A small network was shown many inputs. Here are its activations along a few directions, one row for each input.
Each table varies a few parts of the input and shows all the possible inputs, shuffled.
Descriptions start from the smaller parts, as in this example, which fits no table here: line(4) and (point or line(11) or (values(3) and ring(5))).
Shared parts are said once, and a part with two or three values counts as separate values.
In the rows, 128 means zero.

Other details of the inputs vary at random and push rows far along three fixed directions, the same in every table; ignore that.

Rows:
R1: 128,100,134,168,117,156,121,124,87,137,108,148
R2: 141,122,75,145,129,145,170,91,125,91,119,150
R3: 144,124,72,147,135,147,162,99,123,90,106,147
R4: 165,131,93,125,128,146,163,84,115,70,98,164
R5: 131,163,155,120,161,150,159,140,190,86,127,86
R6: 126,183,119,140,127,149,142,131,191,65,148,89
R7: 137,204,139,124,144,144,144,140,175,62,141,98
R8: 102,146,151,149,128,155,115,150,138,162,164,119
R9: 123,65,142,81,120,93,115,148,118,180,130,145
R10: 149,121,80,128,134,128,154,81,113,88,89,163
R11: 115,101,154,165,108,171,101,136,80,181,115,146
R12: 117,139,189,137,154,166,135,156,145,146,120,101
R13: 103,163,166,144,138,140,109,152,121,152,131,116
R14: 155,80,64,76,112,63,104,94,132,110,126,133
R15: 143,123,72,146,134,146,164,97,124,90,108,147
R16: 130,77,117,111,104,72,103,132,90,178,138,129
R17: 105,173,137,140,139,133,128,156,159,123,163,90
R18: 115,137,191,135,148,165,141,150,147,147,130,103
R19: 151,70,86,58,133,67,128,128,147,118,106,140
R20: 124,114,137,171,106,182,132,114,100,142,117,150
R21: 129,187,118,152,132,135,156,149,180,72,141,81
R22: 123,117,136,155,128,156,129,113,79,152,95,164
R23: 120,131,166,70,127,63,66,162,119,174,167,103
R24: 121,94,152,136,124,167,151,144,115,154,105,158
R25: 161,92,67,53,130,46,106,91,115,108,114,143
R26: 127,204,125,144,140,129,150,133,192,73,137,98
R27: 159,90,64,75,121,36,116,87,129,119,116,149
R28: 121,183,111,142,147,153,139,143,187,86,148,99
R29: 119,111,125,159,123,169,128,121,102,161,129,157
R30: 128,187,118,151,130,133,158,147,181,72,144,81
R31: 150,112,87,153,119,144,159,89,126,67,109,148
R32: 155,75,69,85,119,51,107,99,124,100,126,133
R33: 107,114,151,92,108,75,69,153,138,177,180,94
R34: 132,87,126,83,121,78,84,120,78,174,124,147
R35: 158,81,61,84,113,43,124,105,123,116,126,127
R36: 106,173,136,143,143,136,124,161,157,124,155,90
R37: 119,119,125,168,127,181,131,125,105,154,121,155
R38: 125,170,125,141,135,126,131,142,177,67,147,87
R39: 149,102,87,144,115,131,153,87,121,78,115,151
R40: 110,131,159,71,128,61,65,157,121,177,165,100
R41: 116,170,182,141,128,159,122,150,122,137,148,120
R42: 133,104,163,144,146,176,151,124,114,144,92,137
R43: 107,154,162,160,118,169,111,153,136,141,142,106
R44: 137,117,149,143,116,163,136,110,77,144,117,168
R45: 109,146,160,160,112,137,130,157,125,155,154,103
R46: 158,121,78,140,127,123,154,85,121,94,84,164
R47: 124,147,96,73,142,60,92,149,189,118,176,83
R48: 122,94,151,136,126,167,149,145,115,153,101,157
R49: 114,111,167,147,114,161,117,120,64,182,123,164
R50: 147,130,84,135,132,138,164,79,121,81,95,162
R51: 115,129,190,128,148,154,131,152,141,156,129,103
R52: 167,133,91,126,133,147,158,90,114,69,90,161
R53: 112,131,152,91,125,48,69,159,135,186,158,101
R54: 103,124,213,132,142,157,121,162,129,186,142,103
R55: 106,167,170,162,122,146,128,143,137,151,146,121
R56: 107,111,163,155,118,154,117,122,69,187,119,163
R57: 104,119,138,91,129,77,69,162,140,188,180,102
R58: 117,119,126,170,124,171,145,121,93,150,123,151
R59: 124,155,137,110,145,137,154,163,193,89,127,102
R60: 128,117,141,146,121,163,131,109,75,148,105,165
R61: 123,164,140,120,145,151,164,161,198,81,127,103
R62: 115,110,161,168,111,150,118,124,75,193,114,165
R63: 122,164,112,57,143,32,95,140,185,105,168,78
R64: 154,130,88,125,128,144,163,78,117,75,100,161
R65: 131,108,127,169,113,150,137,132,87,151,105,141
R66: 127,71,125,112,110,79,86,127,91,164,137,135
Each input here is: line(6) and (values(2) or line(4) or ring(5)).
Q: Changing only the line(6) part turns R60 into R40. The same change can be made to R63. Which row results?
A: R10
Q: Changing only the line(6) part turns R29 into R47. The same change can be made to R62. Which row results?
A: R53
Q: Start at R29 and move only the ring(5) part, one step at a time. The first step leads to R20. Which rows follow, in order?
A: R31, R16, R58
Q: Change only the values(2) part in R5. List by row number the other rows that result.
A: R61
Q: Change only the line(6) part in R36. List by row number the other rows that result.
A: R2, R3, R15, R17, R58

Rows:
R67: 107,166,123,128,134,125,128,134,147,124,173,122
R68: 114,128,132,119,126,118,110,174,153,125,154,86
R69: 121,120,132,123,133,139,139,114,100,150,131,170
R70: 114,140,140,130,135,145,122,131,158,124,167,105
R71: 137,162,146,88,122,95,127,136,150,115,146,96
R72: 147,100,119,119,153,130,144,104,121,130,98,139
R73: 91,137,169,130,114,84,81,154,125,158,170,83
R74: 129,131,124,147,137,169,145,121,85,118,98,176
R75: 117,183,145,165,156,174,168,134,130,120,115,136
R76: 131,128,89,144,129,141,132,115,92,111,118,161
R77: 115,138,154,146,132,186,172,142,155,112,131,123
R78: 155,161,150,115,122,122,143,142,148,101,143,108
R79: 83,156,178,142,139,108,83,181,104,221,172,102
R80: 110,139,138,174,121,198,169,140,149,113,140,120
R81: 172,110,91,116,104,98,135,107,112,106,134,136
R82: 136,145,122,131,131,77,117,124,171,79,156,88
R83: 124,107,122,130,112,142,102,103,106,161,136,150
R84: 122,172,134,174,127,197,121,131,131,101,121,123
R85: 147,92,101,110,140,115,163,118,137,116,97,130
R86: 136,103,117,111,117,111,118,136,119,130,100,158
R87: 114,138,169,116,144,149,127,139,153,136,154,113
R88: 113,161,167,170,128,168,156,122,133,91,112,121
R89: 139,104,109,107,127,86,131,124,132,146,99,147
R90: 116,152,120,126,127,84,114,157,171,143,144,99
R91: 122,168,137,115,130,116,146,128,144,91,125,104
R92: 131,106,123,123,115,132,143,116,128,135,111,168
R93: 150,87,65,102,132,80,146,115,146,111,118,114
R94: 140,102,80,114,110,89,111,129,130,117,116,148
R95: 129,166,138,113,150,124,122,129,163,122,123,102
R96: 144,97,98,134,132,145,121,110,108,108,115,140
R97: 148,104,92,144,144,140,146,95,119,120,105,136
R98: 138,143,147,107,140,72,121,130,173,84,144,94
R99: 142,95,131,119,141,150,124,119,104,122,103,148
R100: 133,96,131,99,97,78,90,126,81,184,146,126
R101: 99,93,208,140,115,166,57,162,45,240,116,155
R102: 128,173,119,153,140,151,128,120,154,116,126,105
R103: 124,108,152,122,121,156,112,109,101,168,120,159
R104: 127,119,110,185,105,188,164,107,117,123,104,180
R105: 137,82,117,97,128,116,129,140,120,125,111,133
R106: 136,106,83,91,112,56,113,104,108,119,130,119
Q: Changing only one part turns R88 into R73. The same change can be made to R86. Which row results?
A: R94
Q: Changing only one part turns R96 into R99. The same change can be made to R68. Which row results?
A: R105
Q: What is each input in this table made of?
A: values(2) and (line(5) or (values(3) and ring(5)))
Q: Start at R104 and move only the ring(5) part, one step at a time. The first step leads to R67. Which rows follow, in order?
A: R83, R70, R80
Q: Start at R98 and move only the line(5) part, one step at a time. The first step leads to R88. Which rows follow, in order?
A: R91, R71, R78
Q: Change only the values(2) part in R81. List by row number the other rows that result.
A: R78
